A small network was shown many inputs. Here are its activations along a few directions, one row for each input.
In each table, some parts of the input vary, and every possible input appears once, in random order.
Descriptions start from the smaller parts, as in this example, which fits no table here: line(4) and (point or line(9) or (values(3) and ring(8))).
Shared parts are said once, and a part with two or three values counts as separate values.
In the rows, 128 means zero.

Other details of the inputs shift rows strongly along two fixed directions, in all tables alike. That doesn't count.

Table:
R1: [186 172 175 169 199 140  96 142 135 107  96]
R2: [159 107 120 162 137 141 124 161 100  94 158]
R3: [188  80 101 113 186 120 163 198 112  85  82]
R4: [159 165 172 181 201 139 101 184 148 103 135]
R5: [169 114 135 149 135 176 145 146  91 103 139]
R6: [151 127 175 190 183 139 103 118 149 141  85]
R7: [102 167 112 124 114  87 105  71 152 173 119]
R8: [164 160 148 200 183 124 112 128 122 130  90]
R9: [ 62 123 112  80  38 127 171  90 122 141 184]
R10: [150  86  75  59  44 156 101 156  55  77 153]
R11: [ 82 118  65   7  58  86 224 119 109 156 128]
R12: [186  89 120 164 141 172  99 142 106 105  97]
R13: [ 96 166 112 158 118  96 155  87 121 171 145]
R14: [171 154 189 168 195 150  93 133 156  98  86]
R15: [ 60 129 111  61  54 102 111  85 130 161 151]
R16: [165 120 165 159 149 176 122 134 123  99  92]
R17: [152 115 123 152 239  91 148 166 179 136  68]
R18: [ 59 176 146 117 104 101 136 109 169 154 157]
R19: [159  57 118 101  67 209 151 141  76  77 147]
R20: [161 109 157 117 142 179  87 169 119  66 118]
R21: [ 68 178 167 191 174  83 140  65 185 208 126]
R22: [137  38 109  94  58 172 130 144  90  95 175]
R23: [161  96 145 118 121 149  90 121 123 111 109]
R24: [ 70 209 138 161 178  63  87  88 189 189 120]
R25: [143 103 111 140 126 143  90 165 132 108 150]
R26: [ 71 143 140 125 110  95 114 113 166 164 156]
R27: [103 149  81  68  36  95 132  76  91 149 143]
R28: [ 75 112  75 101  50 109 146  92 121 161 185]
R29: [188 122 144 148 138 178 126 149  89  97 104]
R30: [159  89 111 165 136 163 120 133 112 121 133]
R31: [ 77 171 124 121  96 101 166  99 130 162 179]
R32: [ 69 183 154 120 207  53 197 110 211 179  77]
R33: [ 76 215 143 115 135  85 119 100 148 168 138]
R34: [156  55 125  95 174 126 159 174 144 109  82]
R35: [147  85  82  88  53 152 115 173  73  81 173]
Each input here is: ring(5) and (point or ring(6)).
Changing only the ring(5) part turns R2 into R22. The same change can be made to R35. Which row results?
> R26
Change only the ring(6) part in R5. List by row number the other rows that result.
> R1, R4, R29, R31, R33
List by row number the other rows that have the ring(5) part in common with R17.
> R7, R12, R24, R25, R28, R30
Change only the ring(6) part in R19. List by row number the other rows that result.
> R9, R14, R16, R18, R20

Table:
R36: [ 86 140  85  76  71 103 138 124 107 142 149]
R37: [109 137 113 100  55 120 160  86  94 152 147]
R38: [113 170 173 139 188  99 122 124 174 135 117]
R39: [104 137 111 103 120  86 121 117 148 144 140]
R40: [204  35 133 130 111 202 104 162  76  74 119]
R41: [129  85 132 171 155 147 172 165 134 116 166]
R42: [152 105 143 111 146 142 146 134 126 106 109]
R43: [100 119  78 101  63 122 145  86 121 155 137]
R44: [209  72 124 152 135 183 110 166  65  74 123]
R45: [108 178 141 146 157  95 156 118 150 159 101]
R46: [126 163 130 146 182  86 144 117 144 156 112]
R47: [139 144 169 167 199 130 134 140 157 122  82]
R48: [ 77 116 103  69  66 113 130 117 131 149 140]
R49: [117 204 181 188 180  95 110 112 158 155 129]
R50: [151 124 119 114 148 123 115 158 115 106 136]
R51: [114 131 105 106  73 122 118 113  89 133 164]
R52: [ 99 136 117 104  85 140 155  86 127 144 128]
R53: [186  62 135 120 156 164 120 164 117  92 104]
R54: [102 137  78  98  69 126 154  91 102 155 143]
R55: [168 107 116 142 159 145 130 166 104 102 102]
R56: [102 162 111 102  78 130 135 111 123 139 151]
R57: [119  97 137 163 150 144 147 179 141 106 185]
R58: [181  71 144 127 110 188 125 141  83  78 121]
R59: [101 190 126 158 154 104 112 112 150 156 136]
R60: [108 170 132 168 159 105  99 113 170 150 127]
R61: [101 115 107  92  73 146 114 112 127 138 147]
R62: [108 144 120 149 153  90 136 115 155 157 101]
R63: [ 89 147 103  71  62 111 149 124 114 137 145]
R64: [177  88 138 122 123 202 100 168 106  60 128]
R65: [119 198 168 155 198  82 126 130 173 149 118]
R66: [102 148 133 148 141 122 131  92 160 170 112]
R67: [110 133 101  68  74 106 176 103 110 147 136]
R68: [169 140 141 165 161 161 131 142 124 112 107]
R69: [139 157 190 180 183 133  96 128 149 117 121]
R70: [ 77 132 114  65  65 118 145 114 125 132 140]
R71: [157 101 123 138 150 138  95 175 130  92 115]
R72: [184  57 100 103 119 152 128 157  99  86 118]
R73: [ 89 113 107  58  73 106 132 109 133 148 150]
R74: [176  90 133 166 143 148 107 136 109 106 116]
R75: [105 162 162 174 202  94 128 116 184 172  84]
R76: [129 152 152 179 163 104  89 119 150 139 131]
R77: [141 106 150 139 125 147  91 133 122 118 137]
Changing only one part turns R73 into R53. The same change can be made to R49. Which row results?
> R37
What is each input in this table made of?
> values(2) and (point or (line(4) and ring(5)))
Change only the values(2) part in R45. List by row number the other rows that result.
> R63
A walk changes only the line(4) part. It starts at R73 and steps to R48. List the rest of the walk in order.
> R61, R77
A walk changes only the ring(5) part. It starts at R54 and steps to R68. List the rest of the walk in order.
> R52, R66, R43

Table:
R78: [148 169 187 171 206 133  83 124 162 132  74]
R79: [102  92 105  86  33 149 169  73  93 147 154]
R80: [128  65  65  26  57 124 198 127  96 129 102]
R81: [211  37 121 148 136 200  79 162  94  70 101]
R82: [153 149 172 214 206 146 127 172 147 105 137]
R83: [157  75 119 103 176 124 160 199 138  87 109]
R84: [ 51 181 145  95 103  80 115  94 166 168 148]
R85: [205  90 141 114 139 186  83 207  92  32 135]
R86: [126 186 139 194 205  85 101 142 153 147 138]
R87: [ 73 129 109 125  99  97 111 106 160 165 157]
R88: [100 172  88 120  87  83 139  75 111 181 132]
R89: [136  48 105  86  49 189 145 151  85  90 185]
R90: [ 71 212 121  89  87  80 138  55 141 183 120]
R91: [132 189 176 222 209 117 143 105 154 156 101]
What is each input in this table made of?
> values(2) and (point or ring(6))
Changing only the values(2) part turns R87 into R81. The same change can be made to R85. Which row results?
> R90

Table:
R92: [169  88 134 120 143 162 101 154 121  92  85]
R93: [140 141 145 193 164 131 122 116 120 132 132]
R94: [120 119 151 146 177 114 111 158 163 128 125]
R95: [166 144 140 140 181 123 126 156 137 112  73]
R96: [ 74 149 102 107 123  95 184 115 142 161 146]
R97: [164  62 129 145 155 176 126 178 129  85 128]
R98: [111 178 126 136 120 110 104  97 129 148 117]
R99: [ 93 162 138 100 104 112 111  99 139 139 146]
R100: [113 120 107  66  37 151 122 102  92 120 134]
R101: [ 86 161 126 109  79 114 143  61 126 178 138]
R102: [130 142 165 182 155 135 133 109 135 136 129]
R103: [136  96 101 105 100 128 181 128  98 124 128]
R104: [121 155 172 166 173 122 101 149 156 127 142]
R105: [143  93 124 128  93 177 132 152 111  96 162]
R106: [115  89 100  56  72 129 121 125 120 115 136]
R107: [136 167 137 171 147 116 113  98 134 159 118]
R108: [144 111 121 132 118 144  97 167 105  99 160]
R109: [180 106 124 104 155 137 122 180 120  79 108]
R110: [ 98 171 130 178 144 108 129 116 154 157 155]
R111: [101 133 144 162 156 101 152  94 159 165 115]
R112: [147 161 144 155 163 119  82 138 141 115 129]
R113: [ 78 154 110  90 119  75 162 130 144 159 145]
R114: [136 100  86  68  80 133 169 117  87 132 118]
R115: [170  71 118 114 113 162 127 134 112 114 104]
Changing only one part turns R105 into R97. The same change can be made to R100. Which row results?
> R92
What is each input in this table made of?
> line(4) and ring(6)
Change only the ring(6) part in R112. List by row number the other rows that result.
> R93, R98, R107, R108, R110
